These are the activations of a small neural network, seen along a few directions. Each row is one input.
In each table, some parts of the input vary, and every possible input appears once, in random order.
A made-up example of a description, with smaller parts first: one of 3 separate values, together with either a single point or one of 9 places around a ring or (one of 6 places along a line, together with one of 8 places around a ring).
Shared parts are said once, and a part with two or three values counts as separate values.

Other details of the inputs vary at random and push rows far along two fixed directions, the same in every table; ignore that.

Table:
row 1: [-31   8 -12 -19   2 -17 -11  -1 -23  -2 -28]
row 2: [ 2  8 41 14 -3  4 21 21 27 13 53]
row 3: [-27  -5  -9 -19   3 -17 -19 -15 -17 -14 -19]
row 4: [ -8 -11 -27 -11  -5 -15 -14 -11 -28   2 -28]
row 5: [ 20  -4  -7   9  12  34  18   2  19 -13 -19]
row 6: [  0  -5 -11 -13  -4 -16 -20  -9 -27   1 -34]
row 7: [-30   5  29   1 -24 -38 -33  -3   0  20  45]
row 8: [ 18  -3 -16   8  15  36  27  -3   9  -5 -10]
row 9: [ -9   6 -26 -21  -4 -13 -16 -12 -17   6 -32]
row 10: [ -3   0 -12 -14  -8 -11 -18 -15 -25   5 -36]
row 11: [ -1  10   2  -3  22  35  34   7  10 -12 -14]
row 12: [-19   3 -12 -21  -6 -22 -14  -8 -24 -18 -18]
row 13: [-27  25  23   3 -33 -41 -26  -6  -2  18  46]
row 14: [ 20 -11 -11  15  24  25  24   7   6 -15 -12]
row 15: [ 19  -9 -13   5  10  38  27   1   5  -3 -11]
row 16: [ -8 -12 -31 -12  -3 -22 -12 -18 -23  -4 -26]
row 17: [  6   1   2  -3  29  27  31  14   6 -19  -9]
row 18: [ 20   6  26  12 -12  11  13  12  31  25  48]
row 19: [-25  -2 -10 -16   8 -15 -23 -10 -21 -13 -18]
row 20: [ 22  -2 -11  -3  18  35  19  14  11  -3 -13]
row 21: [ 27 -13  -6   8  18  26  15   8  15 -20 -15]
row 22: [26  3 24 15  0  1 10 15 30 16 53]
row 23: [-33  11  25   4 -22 -36 -36  -4   2  21  45]
row 24: [11  6 22 34 -5  6 17  5 31 18 46]
row 25: [ 20  -8 -17   9  16  35  23   6   6  -6  -9]
row 26: [ 11   0   2  -5  13  37  24  17   0 -23  -9]
row 27: [ -6   3  10  -5 -24 -49 -25  -7   3  24  34]
row 28: [ 32  -9   1   2  19  26  22   0   8 -14 -16]
row 29: [-34  16  26   4 -23 -36 -32 -13   5  22  44]
row 30: [ -6  -9 -31 -10   2 -20 -15 -13 -27  -3 -25]
row 31: [-2 13 41 14 -8  9 24 15 29 18 52]
row 32: [23 -7 27 24 -9 -1  9  7 39  4 44]
row 33: [ 18 -14  -7  13  17  30  25  10   5 -10 -15]
row 34: [ 15  -8 -11  15  19  32  23  10   9  -8 -15]
row 35: [  3  -2 -14 -11   3 -20 -21 -12 -26  -4 -31]
row 36: [ -5 -12 -16 -10  -8 -16 -22  -6 -16  -7 -34]
row 37: [ 26   3  -1   6  16  35  20  -1   8  -6 -19]
row 38: [ 19  -1  29  24 -16  10   8   8  36  14  41]
row 39: [-31   1  -7 -19  -4  -4 -20 -13 -20  -3 -24]
row 40: [  8   5   2  -5   8  42  27  11   2 -19 -10]
row 41: [-26  20  22   3 -32 -41 -30   4  -5  17  46]
row 42: [ -9  -6 -21  -7  -7 -14 -24  -6 -13  -5 -34]
row 43: [ 12   0  25  31 -10   9  17   8  28  19  45]
row 44: [-27   1 -11 -23   3 -25  -6  -8 -21 -10 -26]
row 45: [-15  -3   9  14 -23 -51 -21 -11   0  19  31]
row 46: [ 27  -2  -1   6  18  34  16   8   6  -7 -18]
row 47: [-18   7 -13 -18  -1 -20 -18  -3 -28 -17 -17]
row 48: [ -5  -5 -21 -23  -4 -15 -17  -3 -23   4 -31]
Description of these inputs: one of 6 places along a line, together with either one of 3 separate values or one of 5 places around a ring.
Question: The inputs of row 15 and row 16 match in every part but the place on the line of 6. If row 40 is changed in the same way as row 15 into row 16, which row does it become?
Answer: row 12
Question: The inputs of row 11 and row 1 match in every part but the place on the line of 6. If row 5 is changed in the same way as row 11 into row 1, which row does it become?
Answer: row 42
Question: Change only the choice among 3 separate values in row 19. List by row number the other rows that result.
Answer: row 17, row 47
Question: List by row number the other rows that have the place on the line of 6 in common with row 36.
Answer: row 2, row 4, row 6, row 7, row 26, row 33, row 48
Question: Change only the place on the line of 6 in row 48. List by row number the other rows that result.
Answer: row 9, row 18, row 20, row 22, row 27

Table:
row 49: [23 -2 -2  4 -2 17  4  7  4 -9 -1]
row 50: [-29   2   1 -20   5 -28 -15   1 -19 -11  -4]
row 51: [ 18  -9  -2  14  18  17  23   8  14 -13  21]
row 52: [ 29 -13  -5  10  19  20  22  13   6 -20  -4]
row 53: [ 17   0  30  10 -17 -22 -16  -2  23  16  40]
row 54: [10 -3  5 18  5 38 16  5 25  3  7]
row 55: [  3  10  10 -11  16  45  23  16   6  -9  -6]
row 56: [ 22  -1  -3  -2   7  12  12  -1   7  13 -14]
row 57: [ -9  -1 -36 -14   2  -2   9  -8 -21   3 -33]
row 58: [ 10  -6  -3  11  12  40  16   0  20 -11  -8]
row 59: [-17   8 -19 -12   3   0  10  -9 -20  -3 -42]
row 60: [ -4  -4  28  32  -8 -22  -2   0  30  18  60]
row 61: [ -4  -8 -27 -12   0   8  -8  -6 -17 -14 -28]
row 62: [ 18  -7  11  21  19  31  26   2  31 -11  23]
row 63: [29  2 -6  5 10 37 23 11  3 -2 -8]
row 64: [ -3   6  14 -14  13  19  10  10   5 -20   4]
row 65: [ 9  0 -7 11 15 44 24  0 15  3 -9]
row 66: [-22 -13  -4   9  -5 -29 -17  -8  -1   6   1]
row 67: [  7  -8  -6 -12   1 -23 -20 -13  -8  -4 -17]
row 68: [  6  -4 -31  -7  13  27  21  -1 -12  -5 -29]
row 69: [ -2  -5 -17 -18 -11 -16 -31 -12 -19   6 -43]
row 70: [ -1   7  15  15 -24  -6  -8   4  10  27  48]
row 71: [-10   1   2 -12 -29 -49 -49 -17 -11  19  -2]
row 72: [ -1  -2  -7  -7  13  24   8  -2  -8 -29 -34]
row 73: [-11  12  -5 -21  14  19  17   6 -10  -6 -20]
row 74: [-10 -20 -28  -7   8  -9  -4  -1 -20 -15 -28]
row 75: [-12 -10  -7 -11 -12 -60 -41 -16 -19  10 -12]
row 76: [14 10 20 16  8 44 31 12 20  1 13]
row 77: [ 17  -6  10   5   4 -20  -7  -3  11   4  14]
row 78: [ 16   9   5  11 -11  -7  15   6   8  21  23]
row 79: [ -5  -9 -27 -13   2   0 -10  -8 -20 -17 -26]
row 80: [ -5  19  36  22 -20 -11   7   4  20  28  54]
row 81: [-41  10   1 -25  -5 -52 -32  -8 -27  -5   2]
row 82: [ -7   7  17   6 -12   0  -7   0   6  -2  12]
row 83: [-13  -5   9  13 -18 -45 -20  -2   0  15  47]
row 84: [ 11 -10  -7  14  27  26  24   0  17 -17  -4]
row 85: [-22  13 -11 -30   8   9  -3   0 -24  -6 -32]
row 86: [ 28 -15   6  17  11  15  22  19  14 -11  10]
row 87: [ -1   5   8   5  -2  23   5   5   3  -7 -10]
row 88: [-10   4  15  10   0 -18  -3  -2   2  -6  18]
row 89: [ 12  10  21  16 -26 -11 -10   7   8  27  43]
row 90: [  8   0 -11  11  17  35  37   0  19   6 -12]
row 91: [ -2  -6 -27 -12   3 -29 -19  -9 -30 -15 -30]
row 92: [-18  19  14 -11  -4  -9  11   6   3  14  18]
row 93: [-11  -2 -32  -7  12  17   9 -13 -13   0 -46]
row 94: [ 11   0  17  11  14  23  21   5  15 -20  12]
row 95: [-13  10   8   7 -29 -29 -20  -5  -3  32  43]
row 96: [31  3 17 13  2 13 27  7 31 24 21]
row 97: [ 12  12  17  16 -22 -19   0   5   9  30  45]
row 98: [-19   3  -9 -30  16  -3  -5  -2 -21 -27 -26]
row 99: [-22  -1  12 -11   5 -17  -4  11  -5  -8   8]
row 100: [  1 -15   3  -1  -5 -36 -21  -3  -2   8  -6]
row 101: [-35   6 -12  -5 -26 -33 -40 -21 -20  25 -10]
row 102: [ -1   5   4   4 -31 -29 -29   0  -9  17  16]
row 103: [-10  18  43   5 -18  -4  -5  16  21  16  57]
row 104: [ 32  -6  -3   5  10  28  17   9   7 -20  -5]
row 105: [  4   2   2  -7 -16 -15 -24  -8  -5  23  -8]
row 106: [ -9  -2  15  12   1 -13   0   2   4  -6  15]
row 107: [ -5   6  -3  -3   2  26   5   0  -9  -6 -27]
row 108: [-22  -6 -23 -10  -3 -15 -24 -20 -17  -9 -33]
row 109: [  3  -6 -18  -3   0  21   2   2  -7  -6 -16]
row 110: [19 -6 12 16  5 13 18  7 20 -6 42]
row 111: [ 21  -9 -21  -8  16  13   8   0 -13 -27 -29]
row 112: [-25  -7   0  -1  -5 -28 -16  -3 -16  -8 -14]
row 113: [-11   6   1 -22  10  19   1   6  -6 -20 -18]
row 114: [  5   2  -8 -12  -6 -10 -17 -10 -10  17 -23]
Question: The inputs of row 114 and row 100 match in every part but one. If row 65 is changed in the same way as row 114 into row 100, which row does it become?
Answer: row 66
Question: The inputs of row 103 and row 73 match in every part but one. If row 87 is changed in the same way as row 103 into row 73, which row does it become?
Answer: row 80
Question: Describe the family of inputs behind these rows.
Answer: one of 6 places along a line, together with one of 11 places along a line
Question: Change only the place on the line of 11 in row 110. List by row number the other rows that result.
Answer: row 51, row 57, row 61, row 68, row 70, row 74, row 79, row 83, row 95, row 109
